Each row below holds a small network's activations on one input, seen along a few directions.
Each table varies a few parts of the input and shows all the possible inputs, shuffled.
A made-up example of a description, with smaller parts first: one of 2 separate values, together with either a single point or one of 11 places along a line or (one of 5 places around a ring, together with one of 6 places along a line).
Shared parts are said once, and a part with two or three values counts as separate values.
In the rows, 128 means zero.

Other details of the inputs vary at random and push rows far along two fixed directions, the same in every table; ignore that.

Rows:
R1: [110,120,138,95,36,166,91,111,190,95,111,116,161,133,145]
R2: [101,126,133,106,53,159,94,125,186,100,104,109,163,137,126]
R3: [136,144,119,130,145,124,140,124,136,118,121,141,138,149,123]
R4: [139,112,127,135,137,109,117,123,111,129,132,122,117,114,127]
R5: [199,147,112,149,198,94,177,115,94,131,151,172,91,144,140]
R6: [130,129,122,130,140,122,122,129,107,121,146,127,127,125,132]
R7: [97,107,137,122,152,117,175,176,79,194,105,140,92,109,77]
R8: [163,148,113,144,178,108,124,113,107,111,148,140,123,136,152]
R9: [100,91,146,116,139,123,182,177,91,194,106,140,90,93,77]
R10: [127,121,126,121,142,119,129,125,111,119,138,124,138,129,133]
R11: [31,80,138,102,92,159,139,150,146,178,85,94,137,96,83]
R12: [137,140,124,122,125,126,138,123,128,114,126,134,140,155,131]
R13: [103,96,142,134,156,107,149,173,72,196,109,128,83,80,80]
R14: [151,149,116,135,122,127,112,112,160,99,122,135,135,152,137]
R15: [88,112,139,123,146,122,170,175,96,180,99,133,107,112,73]
R16: [91,110,140,127,153,118,166,173,92,196,94,140,104,109,71]
R17: [46,101,163,105,81,160,121,172,145,178,102,98,147,87,82]
R18: [147,137,121,130,113,126,124,123,134,121,126,139,121,142,136]
R19: [137,145,118,131,138,124,132,127,145,115,116,136,135,146,129]
R20: [83,83,141,120,146,113,148,163,86,176,116,117,116,93,88]
R21: [149,133,124,134,134,117,104,106,135,106,135,128,135,127,143]
R22: [143,139,124,131,110,126,122,125,136,120,120,134,127,145,132]
R23: [125,129,124,131,159,121,125,128,109,130,138,132,134,125,129]
R24: [185,134,113,162,210,76,143,115,79,136,147,148,85,123,133]
R25: [142,131,126,120,133,126,152,124,117,124,130,143,119,141,133]
R26: [104,128,137,121,99,150,112,132,148,109,141,109,160,130,138]
R27: [134,140,133,147,126,135,111,127,137,125,138,126,129,120,137]
R28: [128,116,123,129,154,111,125,116,115,124,135,127,139,126,131]
R29: [148,149,118,124,106,130,121,107,144,93,134,134,146,163,146]
R30: [143,131,123,138,139,123,113,125,111,124,141,128,120,120,134]
R31: [92,108,141,115,98,137,124,154,140,167,95,128,118,109,93]
R32: [135,125,109,134,121,134,127,100,141,116,126,110,118,138,147]
R33: [147,148,117,126,120,128,116,109,154,99,123,135,149,158,147]
R34: [134,137,120,122,133,128,137,123,132,126,124,143,136,145,129]
R35: [188,160,116,173,177,106,137,119,94,119,165,145,97,138,155]
R36: [135,142,134,139,140,129,126,134,128,137,138,123,125,123,132]
R37: [89,122,143,99,62,174,80,116,179,82,136,93,191,137,149]
R38: [176,136,113,154,208,80,145,112,84,126,147,145,102,131,143]
R39: [66,105,157,107,84,156,123,166,139,160,117,98,144,101,97]
R40: [174,151,107,142,181,108,131,104,97,95,167,140,128,152,160]
R41: [138,138,120,123,126,127,128,124,141,122,120,139,133,143,136]
R42: [151,132,126,110,85,141,126,106,161,89,140,134,145,141,149]
R43: [176,160,116,165,186,106,136,118,105,117,158,144,113,142,156]
R44: [139,127,123,129,144,110,129,124,104,120,142,128,124,126,133]
R45: [135,135,135,141,123,139,108,125,126,118,141,121,128,123,139]
R46: [118,121,109,127,137,133,147,106,128,119,132,113,128,142,139]
R47: [157,126,130,126,109,127,134,123,139,125,131,143,111,126,135]
R48: [127,145,123,115,83,144,111,109,168,81,126,123,163,158,141]
R49: [169,156,118,159,161,114,136,120,105,106,168,137,117,144,155]
R50: [83,105,154,137,140,134,131,174,101,191,108,120,99,78,83]
R51: [121,122,109,130,127,131,141,107,129,120,131,112,122,139,139]
R52: [192,161,121,172,184,101,147,127,85,137,164,146,81,132,141]
R53: [102,130,147,115,58,168,80,122,186,114,123,100,166,117,134]
R54: [127,139,130,139,134,134,120,125,136,118,144,124,146,134,139]
R55: [49,96,160,103,66,166,105,165,143,150,110,92,151,92,97]
R56: [162,148,118,122,133,129,134,98,142,97,136,149,137,157,155]
R57: [136,140,123,123,92,138,100,110,171,99,115,128,150,151,140]
R58: [79,95,144,118,147,120,142,164,97,180,105,124,120,90,85]
R59: [108,93,148,124,130,122,160,175,111,202,96,144,81,80,76]
R60: [131,130,128,131,132,129,103,120,131,120,132,125,132,118,133]
R61: [126,139,131,132,136,137,112,119,134,110,145,122,149,137,144]
R62: [118,128,133,97,69,157,103,107,185,96,111,124,164,139,150]
R63: [165,141,97,156,174,109,144,94,122,120,136,130,95,144,151]
R64: [133,139,132,140,151,128,119,128,121,124,139,126,129,126,141]
R65: [132,127,127,127,147,115,121,122,120,123,127,128,133,121,136]
R66: [104,122,138,89,38,165,101,110,185,88,117,115,169,139,144]
R67: [123,126,108,133,145,129,138,107,137,126,121,116,121,136,141]
R68: [179,143,119,126,134,123,135,103,150,99,138,150,130,146,158]
R69: [112,134,141,120,83,151,107,131,153,112,142,107,151,126,134]
R70: [129,138,124,108,76,144,110,108,162,90,130,127,158,155,147]
R71: [89,85,142,127,155,103,155,171,70,192,114,121,93,84,78]
R72: [154,135,125,129,128,122,131,116,136,127,124,148,109,133,136]
Each input here is: one of 6 places around a ring, together with either a single point or one of 5 places along a line or one of 6 places along a line.
The inputs of R21 and R65 match in every part but the place on the ring of 6. If R24 is changed in the same way as R21 into R65, which row does it become? -> R38
The inputs of R8 and R23 match in every part but the place on the ring of 6. If R41 is changed in the same way as R8 into R23, which row does it become? -> R34
Change only the place on the line of 6 in R37. List by row number the other rows that result. -> R10, R20, R26, R39, R40
Change only the place on the ring of 6 in R53. List by row number the other rows that result. -> R17, R36, R39, R52, R69
Change only the place on the line of 6 in R6. List by row number the other rows that result. -> R44, R49, R55, R69, R71
A walk changes only the place on the ring of 6. It starts at R51 and steps to R32. List the rest of the walk in order. -> R63, R67, R11, R46

Rows:
R73: [197,175,109,151,203,91,212,142,78,147,138,191,80,179,122]
R74: [181,148,86,162,205,92,143,81,107,109,144,138,99,156,160]
R75: [54,62,144,86,97,135,129,150,112,162,103,101,138,83,92]
R76: [110,130,137,142,180,112,151,167,72,163,139,130,116,115,100]
R77: [151,172,116,134,119,151,86,84,173,49,166,114,191,174,185]
R78: [123,172,113,117,53,182,48,64,230,16,152,87,230,187,198]
R79: [53,71,140,96,104,134,122,149,124,166,89,102,137,87,88]
R80: [73,78,173,109,77,143,117,185,108,184,115,112,115,57,80]
R81: [93,105,158,99,53,151,155,182,154,190,64,151,96,102,68]
R82: [209,164,117,183,207,91,138,118,89,134,165,155,73,127,152]
R83: [74,82,132,81,75,140,172,151,155,173,56,138,116,120,74]
R84: [216,159,120,175,202,83,136,119,75,126,170,159,77,129,151]
R85: [154,166,120,126,29,178,30,56,245,22,146,94,200,164,206]
R86: [51,77,137,104,107,143,122,143,140,168,87,98,135,89,93]
R87: [182,158,118,156,210,94,159,128,57,110,188,150,116,151,152]
The inputs of R73 and R81 match in every part but one. If R87 is changed in the same way as R73 into R81, which row does it become? -> R80
What is each input in this table made of? -> one of 3 separate values, together with either a single point or one of 4 places along a line
Change only the place on the line of 4 in R76. List by row number the other rows that result. -> R77, R78, R87
Change only the choice among 3 separate values in R77. List by row number the other rows that result. -> R82, R86
Change only the choice among 3 separate values in R76. List by row number the other rows that result. -> R79, R84

Rows:
R88: [169,155,122,165,190,104,147,138,83,143,155,147,93,133,134]
R89: [166,132,106,148,202,90,166,118,76,138,145,149,89,136,132]
R90: [139,131,131,127,108,138,100,110,147,102,144,118,142,124,151]
R91: [55,84,141,95,83,149,134,154,142,164,89,107,137,100,90]
R92: [58,82,153,100,97,137,171,193,119,218,60,137,93,88,48]
R93: [95,112,128,96,72,154,89,102,176,89,121,103,184,136,143]
R94: [102,103,126,124,151,116,150,141,100,162,112,124,108,112,104]
R95: [147,150,110,131,147,126,131,103,133,97,143,133,146,163,152]
R96: [181,147,130,163,191,90,179,159,75,184,123,176,48,117,101]
R97: [219,173,107,175,203,91,152,108,87,108,176,160,89,155,162]
R98: [138,119,137,157,192,94,157,165,57,185,138,140,72,94,100]
R99: [148,143,118,102,70,147,110,92,197,75,113,138,165,168,156]
R100: [100,124,148,122,95,151,115,150,138,137,130,116,142,112,119]
R101: [168,161,101,125,121,133,105,69,174,51,148,127,171,182,182]
R102: [109,113,144,132,126,127,117,148,113,154,129,119,121,98,112]
R103: [94,106,144,125,109,139,111,145,131,153,115,109,125,94,109]
R104: [211,177,109,164,185,103,114,90,112,73,180,147,127,161,182]
R105: [106,135,141,119,83,158,89,127,168,107,131,109,168,127,139]
R106: [108,120,127,107,107,140,119,119,142,103,129,117,160,138,134]
R107: [79,114,137,96,76,161,119,130,162,115,115,108,173,133,123]
R108: [109,116,120,117,114,134,126,117,145,125,111,119,137,132,125]
R109: [105,104,125,131,171,110,155,144,91,170,111,128,101,106,100]
R110: [103,106,139,98,81,142,152,150,149,152,88,141,123,124,95]
R111: [59,97,143,96,88,150,123,152,137,144,101,104,156,111,99]
R112: [188,156,117,176,218,86,162,137,71,152,153,156,71,130,130]
R113: [154,140,123,136,121,130,100,101,143,93,149,120,138,135,161]
R114: [126,124,132,136,128,128,126,137,122,144,127,124,110,113,122]
R115: [155,142,117,106,81,142,126,99,177,85,117,144,149,167,151]
R116: [131,115,121,142,197,94,164,144,70,167,128,140,95,113,107]
R117: [96,118,145,127,102,143,119,154,136,155,113,114,126,105,104]
R118: [147,146,129,138,125,130,101,117,135,99,150,125,145,136,149]
R119: [81,102,135,95,78,150,104,122,157,113,114,102,169,123,126]
R120: [54,99,143,102,98,151,138,161,131,164,97,109,144,110,90]
R121: [94,126,146,117,84,156,104,144,151,128,125,109,152,118,124]
R122: [90,105,128,107,99,141,128,129,145,135,105,114,139,123,116]
R123: [154,151,109,137,167,116,140,106,122,104,145,138,137,160,151]
R124: [78,94,152,127,124,134,124,166,112,183,105,110,109,75,89]
R125: [120,127,123,114,109,138,131,115,148,111,125,123,148,144,134]
R126: [81,101,148,125,104,141,123,162,126,175,103,112,113,88,91]
R127: [84,117,130,93,65,162,89,110,179,85,117,100,194,141,139]
R128: [155,138,130,134,121,128,102,109,135,95,156,124,142,130,158]
R129: [148,139,138,118,76,145,120,130,162,118,119,143,128,133,131]
R130: [240,187,106,159,157,102,140,91,129,84,161,176,98,176,177]
R131: [106,105,123,128,161,114,150,140,97,165,112,126,104,111,103]
R132: [127,126,120,134,162,112,162,138,101,151,123,136,106,133,112]
R133: [159,142,131,154,175,104,143,143,83,138,155,142,101,121,129]
R134: [165,161,121,130,96,143,77,85,168,49,164,118,176,160,185]
R135: [98,117,129,116,132,129,128,135,124,132,118,119,145,125,117]
R136: [118,113,139,140,143,121,145,157,99,173,122,131,91,97,102]
R137: [180,152,127,152,150,108,154,138,111,148,128,166,80,134,121]
R138: [183,163,109,144,121,132,88,74,167,58,158,127,153,161,188]
R139: [121,121,140,133,129,128,107,135,124,133,133,119,131,106,126]
R140: [117,126,121,122,125,129,135,123,137,125,119,125,136,139,123]
R141: [128,121,115,137,172,108,156,131,101,153,119,135,101,126,115]
R142: [176,165,116,139,108,138,96,87,165,64,160,126,154,163,179]
R143: [147,123,116,135,178,100,155,126,87,137,141,141,109,130,128]
The inputs of R122 and R114 match in every part but one. If R110 is changed in the same way as R122 into R114, which row does it become? -> R129
What is each input in this table made of? -> one of 2 separate values, together with one of 4 places along a line, together with either a single point or one of 6 places around a ring
Change only the place on the ring of 6 in R139. List by row number the other rows that result. -> R104, R105, R112, R124, R138
Change only the choice among 2 separate values in R108. List by row number the other rows that result. -> R126
Change only the place on the line of 4 in R129. List by row number the other rows that result. -> R96, R130, R137
